Each row below holds a small network's activations on one input, seen along a few directions.
Each table varies a few parts of the input and shows all the possible inputs, shuffled.
A made-up example of a description, with smaller parts first: line(4) and (point or ring(9) or (values(3) and ring(8))).
Shared parts are said once, and a part with two or three values counts as separate values.
In the rows, 128 means zero.

Other details of the inputs shift rows strongly along three fixed directions, in all tables alike. That doesn't count.

Rows:
R1: [164 137 126 111 171 103 140 133 132 140 130  97 111 139]
R2: [ 97  94 133 157 111 110 127 154  95 180 152 144 145 123]
R3: [129 137 145 134 122 162 144 121 112 140 127 140 161 124]
R4: [149 119 156 107 149 105 143 121 142 138 138  95  93 146]
R5: [ 83 125 123 129  97 136 130 150 126 167 146 161 134 113]
R6: [157  79  81 183 134 133 118 141 101  86 117  83 117  56]
R7: [ 95 136 127 132 101 151 113 122 133 137 105 154 142 155]
R8: [163 151 133 100 155 111 112 111 165 103 100 109  87 183]
R9: [123 156 140 112 120 136 121 106 145 108 143 143 151 131]
R10: [115 150 126 105 126 144 105 118 163  87 104 116 116 133]
R11: [117 178 136  72 145 155 127 105 144  83  87 128 159 143]
R12: [151 129 151 139 159 121 153 146 113 169 155 110 109 141]
R13: [126 169 115  91 120 148 100  93 159  76  92 146 135 169]
R14: [157  98 128 149 150  98 122 148 125 142 138  93  65 149]
R15: [116 148 158 117 134 125 115 130 127 109 131 142 139 147]
R16: [160  91 143 135 133  97 143 162 144 141 141  86  83 130]
R17: [ 87  99 107 167  89 155 131 127 104 202 159 164 121 105]
R18: [116 131  96 140 118 141 146 133 109 177 136 166 142 110]
R19: [102 148  95 125 107 149 138 141 116 171 139 171 156 123]
R20: [138 101 139 168 137  91 136 157 114 198 194 124 104 112]
R21: [165 148 114 118 165 119 128 137 150 141 118  96  89 155]
R22: [131 141 152 101 125 117 138 136 170 118 108 109 113 158]
R23: [169 140 137  97 154  93 130 121 157  99 105 114  91 170]
R24: [100 108 142 131  94 146 133 118  99 167 133 168 159 136]
R25: [151  78 119 183 134 110 127 113 100  74 151  97 117  45]
R26: [ 96 124 121 141 119 143 141 143 103 173 134 141 166 113]
R27: [126 143 121 108 114 133 135 100 151 120 115 151 128 129]
R28: [148 145 133 133 158 109 135 163 124 164 168 112 123 142]
R29: [163  87  82 161 139  80 106 141 115  45 129  97 110  71]
R30: [ 83 151  99 132 110 174 117 136 116 154 120 160 152 117]
R31: [163 136 145  95 158  94 130 111 160 111 126  92 100 146]
R32: [140 109 158 114 128 116 139 134 138 152 139 103 114 142]
R33: [101 154 105 111 118 154 131 118 113 155 136 164 175 124]
R34: [145 122 138 118 147  93 127 127 125 150 139 126 111 154]
R35: [138 150 141  85 140 110 124 120 160 120 136 111 122 156]
R36: [117 122 157 137 102 151 137 113 124 141 142 145 152 120]
R37: [ 89 147 118 118 106 157 101 118 130 115 106 163 141 142]
R38: [ 95 132 107 151 111 159 129 149 117 180 126 142 145 128]
R39: [132 147 140  98 112 165 114  89 153  80  74 138 133 171]
R40: [124 136 135 105 111 145 144  95 146 111 108 142 121 132]
R41: [112 100  96 147 118 127 103 103 110  33 115 115 157  31]
R42: [111 111 132 130 115 134 133 101  99 137 129 156 141 125]
R43: [116  91 125 170 122 105 123 181 132 195 164 100  92 126]
R44: [136 108 135 136 118 133 125 140 146 151 132 105  98 140]
R45: [129 121 137 152 128 113 126 124 106 156 157 157 134 128]
R46: [135 119  50 163 126 148  99 109 110  43 107 116 151  46]
R47: [171 146 155  80 154 110 138 103 163  64  82 102  87 181]
R48: [163 135 133 109 159 118 156 140 139 133 115  98  90 152]
R49: [ 97 139 135 116  97 144 130 118 133 121  97 167 156 150]
R50: [162 153 161 117 169 114 139 144 148 102 115  79 123 153]
R51: [128  92 117 173 100 150 113  87  87  42 111 146 176  56]
R52: [128 140 125 116 148 117 138 174 132 153 131 115 110 137]
R53: [130 102 119 161 138 101 149 197 113 195 153 105 108 122]
R54: [101 142 105 135 109 181 137 109 111 168 118 163 141 128]
R55: [103 154 115 100  97 146 128 109 150 125 125 167 150 134]
R56: [160 119 169 132 157  96 138 136 123 137 149 107  91 162]
R57: [139  78  94 164 102 134 117 102 100  31  93 130 149  55]
R58: [ 88 130 144 143 108 138 123 139 115 157 163 156 150 106]
R59: [131 191 139  92 135 169 137  74 141 101  98 161 171 147]
R60: [155  88  88 155 143  86  99 121 104  39 131  96 132  63]
R61: [144 126 173 132 147  97 135 155 151 139 149  87 108 149]
R62: [126 167 134  83 110 182 148  95 146 101  72 153 161 152]
R63: [113 127 150 114 122 121 133 128 143 138 127 116 138 137]
R64: [150  77  94 167 144  80 105 156 107  43 123  89 102  58]
R65: [138 127 120 131 133 117 121 132 151 164 142 118  90 144]
R66: [102 159 108 106 101 160 109 102 156 123 121 155 142 142]
R67: [108 124 122 132 124 150 152 121  94 182 141 152 146 119]
R68: [154 141 152  93 150 135 146 127 138 129 107  99 129 159]
R69: [105 153 135 130 132 150 130 139 111 139 139 147 160 115]
R70: [146 150 149 112 144 108 116 125 139 105 140 128 129 162]
R71: [124  91 154 179 133  88 130 181 100 185 177 119 118 132]
R72: [ 85 116 128 133 112 125 116 142  97 159 146 162 150 120]
Each input here is: values(3) and line(4) and ring(6).
Changing only the line(4) part turns R72 into R37. The same change can be made to R31. Which row results? -> R65
Which other rows does R33 become when the values(3) part takes its other values? List them by row number. -> R35, R60
Which other rows does R47 become when the values(3) part takes its other values? List them by row number. -> R40, R48
Start at R51 and move only the ring(6) part, one step at a time. The first step leads to R56. Which rows follow, in order? -> R45, R70, R15, R71

Rows:
R73: [162 168 171  74 153 148 147 108 154 111  84 111 129 196]
R74: [106 123 135 149 109 136 151 124 104 203 168 178 146 126]
R75: [148 129 117 113 151  92 123 165 138 138 133 108  87 151]
R76: [176 120 122 130 166 111 138 156 142 142 136  64  80 126]
R77: [106 128 148 114 110 148 123  94 136  80 101 133 147 123]
R78: [ 90 168 160  88 105 140 152 122 129 210 159 192 158 178]
R79: [117 120 117 121 105 140 113  96 148  59  84 125 142 108]
R80: [130 145 157  86 140 117 121 109 147 110 126 131 122 168]
R81: [145  92 146 164 147  78 108 170 119 126 170  85  90 114]
R82: [153 191 138  72 163 146 137  99 174 118  98 111 113 186]
R83: [127 162 154  88 135 155 136  99 141  74  73 123 163 149]
R84: [130  88 145 165 137  95 131 159 103 210 183 128  88 138]
R85: [106 156 136 123 116 163 140 102 103 163 118 178 168 151]
R86: [ 76 128 107 143  96 159 132 118  74 167 142 200 199 101]
R87: [163 148 133 105 161 108 134 142 157 130 112 100  73 185]
R88: [ 97 159 154 100 104 135 116 140 160 184 137 161 129 196]
R89: [154 104 109 147 134 103 113 114 135  93 118 109 100 114]
R90: [133 104  91 169 130 109 105 163 115  94 134 109 114  83]
R91: [146 117 129 114 141  81 116 148 146 138 142 106  90 154]
R92: [ 66 124  92 157  88 174 134 131  97 182 142 166 173  73]
R93: [127  98  97 151  93 147 118  92 120  76 103 132 138  86]
R94: [121 126 111 153 127 141 114 118 101  64 116 132 177  85]
R95: [148 109 142 136 140 106 138 130 134  88 126  96 126  93]
R96: [113 100 102 184 136 104 124 205 101 226 203 114 112  95]
R97: [111 111  90 146 109 148 118 122 121  73  90 134 143  77]
R98: [128 125 143 118 110 158 126  83 130  86 103 138 139 125]
R99: [148  89  88 167 124 124 127 145 108 105 121 104 101  84]
R100: [121 133  75 131 132 143 116 105 116  80 121 132 158  66]
R101: [165 123 157 135 161  78 129 165 144 117 160  81 100 129]
R102: [125 152 172  97 114 150 162 119 143 194 138 159 136 180]
Changing only one part turns R98 into R77. The same change can be made to R102. Which row results? -> R95
What is each input in this table made of? -> ring(5) and ring(6)
Which other rows does R91 become when the ring(5) part takes its other values? List them by row number. -> R79, R88, R89, R93
